Each row below holds a small network's activations on one input, seen along a few directions.
Each table varies a few parts of the input and shows all the possible inputs, shuffled.
Descriptions start from the smaller parts, as in this example, which fits no table here: one of 5 places around a ring, together with either a single point or one of 9 places around a ring or (one of 3 separate values, together with one of 4 places along a line).
Shared parts are said once, and a part with two or three values counts as separate values.
In the rows, zero is written as 128.

Other details of the inputs shift rows strongly along two fixed directions, in all tables alike. That doesn't count.

A family of inputs:
row 1: [132 170  85 150 132 133 110  98 126  95 123 116 132]
row 2: [ 47 110 169  64 121  41 224 188  95  71  95 127 140]
row 3: [132 140 115 165 130 160 131 130 106 132 102  99 125]
row 4: [140 169  83 153 127 131 111  95 118  96 124 118 140]
row 5: [139 181  94 141 125 131 114 106 134  96 119 116 126]
row 6: [133 140 106 175 118 162 144 119 115 123 113  98 113]
row 7: [148  75 156 107 128 123 110 128 159 175 163 154 118]
row 8: [135 193 101 148 130 141 124 111 130 109 130 120 128]
row 9: [ 47 109 171  56 119  48 223 188  91  70  97 123 143]
row 10: [148  78 162 105 136 121 101 136 149 176 159 155 120]
row 11: [130 182  97 150 128 140 111  98 129  98 118 128 127]
row 12: [ 32 106 166  74 111  40 221 179  94  71 102 132 132]
row 13: [138  71 155 109 130 131  96 133 154 184 149 159 135]
row 14: [137  69 159 100 128 137  96 134 150 183 151 156 139]
row 15: [144  71 153 113 135 132 100 136 150 174 159 164 126]
row 16: [147  75 160 103 130 125 101 136 158 183 150 153 134]
row 17: [138 143 117 168 118 153 143 129 120 123 109  94 119]
row 18: [137 138 109 169 128 167 135 133 111 127 101 101 129]
row 19: [142 144 115 163 127 152 145 124 112 122 116  94 108]
row 20: [148 173  88 147 125 123 116 100 122  96 125 112 139]
row 21: [144 142 115 166 125 156 145 135 116 118 110  98 119]
row 22: [137 190 104 148 129 137 118 106 133 103 124 121 129]
row 23: [147  75 167  90 137 128  98 138 145 181 154 151 133]
row 24: [128 186  99 153 130 145 114 101 129 103 123 127 132]
row 25: [141  72 154 109 137 127 102 126 145 177 164 161 115]
row 26: [133 141 113 172 127 159 133 128 106 126 110 100 115]
row 27: [140 174  91 143 131 125 114 103 130  95 124 110 131]
row 28: [139 187 101 145 127 133 115 103 133  98 119 122 125]
row 29: [135 136 112 160 126 172 136 134 108 125 104  98 133]
row 30: [140 143 121 158 130 153 136 133 111 130 102  94 124]
row 31: [138  71 161  97 137 135  93 135 141 183 152 156 134]
row 32: [ 27 157 151  55 123  28 205 160 104  55 121 157 142]
row 33: [137 137 105 172 126 164 146 125 111 118 115 102 113]
row 34: [146  74 163  95 129 131 101 136 154 181 152 149 138]
row 35: [154  73 155 105 135 126 112 133 155 171 165 158 119]
row 36: [128 111 135  81 134  97  82 111 164 140 163 182 135]
Each input here is: one of 2 separate values, together with either one of 6 places along a line or (one of 3 separate values, together with one of 4 places along a line).
The inputs of row 22 and row 24 match in every part but the choice among 2 separate values. If row 23 is changed in the same way as row 22 into row 24, which row does it become? -> row 31
Which other rows does row 8 become when the place on the line of 6 takes its other values? List them by row number. -> row 5, row 20, row 22, row 27, row 28
A walk changes only the place on the line of 4. It starts at row 6 and steps to row 12. List the rest of the walk in order. -> row 13, row 14
A walk changes only the place on the line of 6. It starts at row 4 and steps to row 1. List the rest of the walk in order. -> row 36, row 11, row 24, row 32
Which other rows does row 7 become when the choice among 2 separate values takes its other values? List them by row number. -> row 6

A family of inputs:
row 37: [117  76 176  95 107  74 139 155 140 127 118 150 146]
row 38: [173 150 122 146 144 160  39  81 146 203 155 143 140]
row 39: [179 154 120 150 139 168  44  97 183 172 162 160 103]
row 40: [ 86  87 155 101 131  93 156 162 129 144 147 171 133]
row 41: [ 98  92 160  94 142  96 160 174 117 141 158 168 122]
row 42: [158 174  63 243 109 179 139 122 103  97  85  52 126]
row 43: [ 64 181 129 151 108 119 229 161  71  52  50  94 133]
row 44: [ 99 109 136  70 131  79 128 137 146 103 146 179 135]
row 45: [110  97 184  82 134 106 156 167 120 137 131 170 128]
row 46: [123 133 159  68 125  57 150 127 150 119 171 157 131]
row 47: [ 79  76 156  94 118  91 159 125 148 139 145 155 112]
row 48: [172 105 126 145 126 204  73 112 183 204 140 122 141]
row 49: [183  81 121 177 111 168  62  88 158 180 161 131 111]
row 50: [162  99 125 173 126 195  74  89 148 193 167 155 104]
row 51: [186 101 132 161 130 191  80 104 181 197 129 142 127]
row 52: [139 233  68 212 130 183 111  92 105  84  82  69 116]
row 53: [ 89  98 140  71 140  80 114 130 115 116 137 170 162]
row 54: [ 89  80 147  99 131  85 162 154 155 146 140 156 132]
row 55: [ 57 183  80 128 119  98 198 146  79   4  64  96 139]
row 56: [ 67 231 109 138 108  81 209 145 100  32  79  86 110]
row 57: [117  72 140  84 135  66 146 159 122 140 137 140 121]
row 58: [210 100 145 154 159 184  69 114 147 188 141 126 118]
row 59: [ 88  89 169  90 127  99 157 145 111 135 163 167 102]
row 60: [147 206  89 204 125 234 145 134  84 111  84  54 127]
row 61: [110 110 137  69 123  71 139 136 148 111 152 169 139]
row 62: [122 105 140  66 126  72 150 128 147 104 162 167 148]
row 63: [ 90  94 136  70 139  80 113 131 131 102 139 170 151]
row 64: [198  97 121 131 131 186  58 114 150 201 137 107 130]
row 65: [188  97 132 154 110 185  54 118 167 189 144 112 150]
row 66: [128 104 135  64 123  66 154 128 137 106 167 161 154]
row 67: [141 209  54 203 130 186 114  89  75  92  80  65 153]
row 68: [167 241  72 211 121 179 140  91 124  82 106  65 110]
row 69: [ 73 159  99 142 104  87 221 138  56  42  69  58  95]
row 70: [162 192  91 199 140 214 137 125  87 108  80  28 125]
row 71: [180 141 114 146 141 172  40  95 179 168 155 156 113]
row 72: [ 91 167 115 134 112  92 219 158  64  48  39  63 120]
row 73: [115  79 160  92 158  78 151 165 120 134 152 140 122]
row 74: [106  76 169  87 141  82 149 138 114 127 157 138 102]
row 75: [171 144 120 149 147 166  36  84 150 193 152 151 136]
row 76: [ 85  96 173  72 118 116 145 163 132 149 134 154 152]
What do these inputs look like to the network? -> either (one of 2 separate values, together with one of 8 places along a line) or (one of 4 places along a line, together with one of 6 places around a ring)
Which other rows does row 50 become when the place on the ring of 6 takes its other values? List them by row number. -> row 47, row 49, row 59, row 69, row 74

A family of inputs:
row 77: [126 114 135 112 134 122 107 120 136 142 146 151 126]
row 78: [109 164 116 140 128 125 152 131 108  97 111 114 128]
row 79: [ 45  96 173  27 121  14 191 170 115  77 126 161 147]
row 80: [128 135 111 162 122 155 149 129 110 121 112  96 125]
row 81: [121 156 106 142 124 124 144 126 112  96 108 107 135]
row 82: [130 143 116 162 126 154 136 129 111 122  97  96 124]
row 83: [104 158 113 141 126 124 150 129 106  96 109 115 130]
row 84: [132 120 138 112 136 124 108 121 139 146 149 151 124]
row 85: [131 149 120 157 122 153 142 134 112 125 104  92 124]
row 86: [136 119 138 109 134 132 106 125 144 146 144 149 134]
row 87: [138 112 130 112 133 116 103 116 139 141 148 145 127]
row 88: [126 162 110 141 126 127 145 127 114  98 111 106 132]
row 89: [138 142 116 162 129 157 142 136 111 116 106  99 117]
row 90: [157 102 145 129 136 149  95 128 146 173 138 138 125]
row 91: [137 112 131 113 133 113 106 121 139 140 146 147 133]
row 92: [154  95 140 130 133 151 109 128 145 171 153 137 125]
row 93: [129 143 115 160 120 154 138 130 110 125 102  92 126]
row 94: [117 156 109 149 119 129 146 126 120  99 108 111 129]
row 95: [120 156 109 146 118 135 143 123 122 100 107 108 129]
row 96: [124 162 110 140 128 123 145 122 110  96 114 104 122]
row 97: [126 161 111 137 125 130 144 126 115  97 109 103 133]
row 98: [143 118 136 115 128 130 107 122 153 146 144 146 129]
row 99: [118 162 113 146 123 127 149 123 117  99 113 108 117]
row 100: [134 136 111 166 127 158 139 132 110 115 103 100 119]
row 101: [135 120 137 114 135 128 108 126 143 147 146 152 134]
row 102: [129 115 134 115 133 126 107 125 140 144 143 153 136]
row 103: [131 114 134 111 131 131 105 123 142 144 142 150 136]
row 104: [160  94 137 132 135 152 105 129 144 169 148 141 121]
row 105: [158  88 132 136 133 154 101 125 143 170 145 141 124]
row 106: [145 118 134 114 135 118 105 121 142 144 150 146 131]
row 107: [134 113 133 121 128 120 108 120 147 144 146 150 128]
row 108: [154  93 139 134 128 152 101 121 140 173 146 136 128]
row 109: [ 46  82 192  37 119  26 207 182 107  98 127 154 137]
row 110: [134 113 133 118 128 121 107 116 146 144 147 148 122]
row 111: [144 119 135 121 129 129 107 122 153 148 147 148 129]
row 112: [118 162 114 147 122 125 151 127 118  99 112 111 123]
What do these inputs look like to the network? -> one of 2 separate values, together with either one of 6 places around a ring or (one of 3 separate values, together with one of 4 places along a line)
The inputs of row 106 and row 91 match in every part but the choice among 2 separate values. If row 101 is changed in the same way as row 106 into row 91, which row does it become? -> row 102
A walk changes only the place on the ring of 6. It starts at row 90 and steps to row 85. List the rest of the walk in order. -> row 109, row 92, row 104, row 89
Which other rows does row 88 become when the choice among 3 separate values takes its other values? List them by row number. -> row 101, row 111
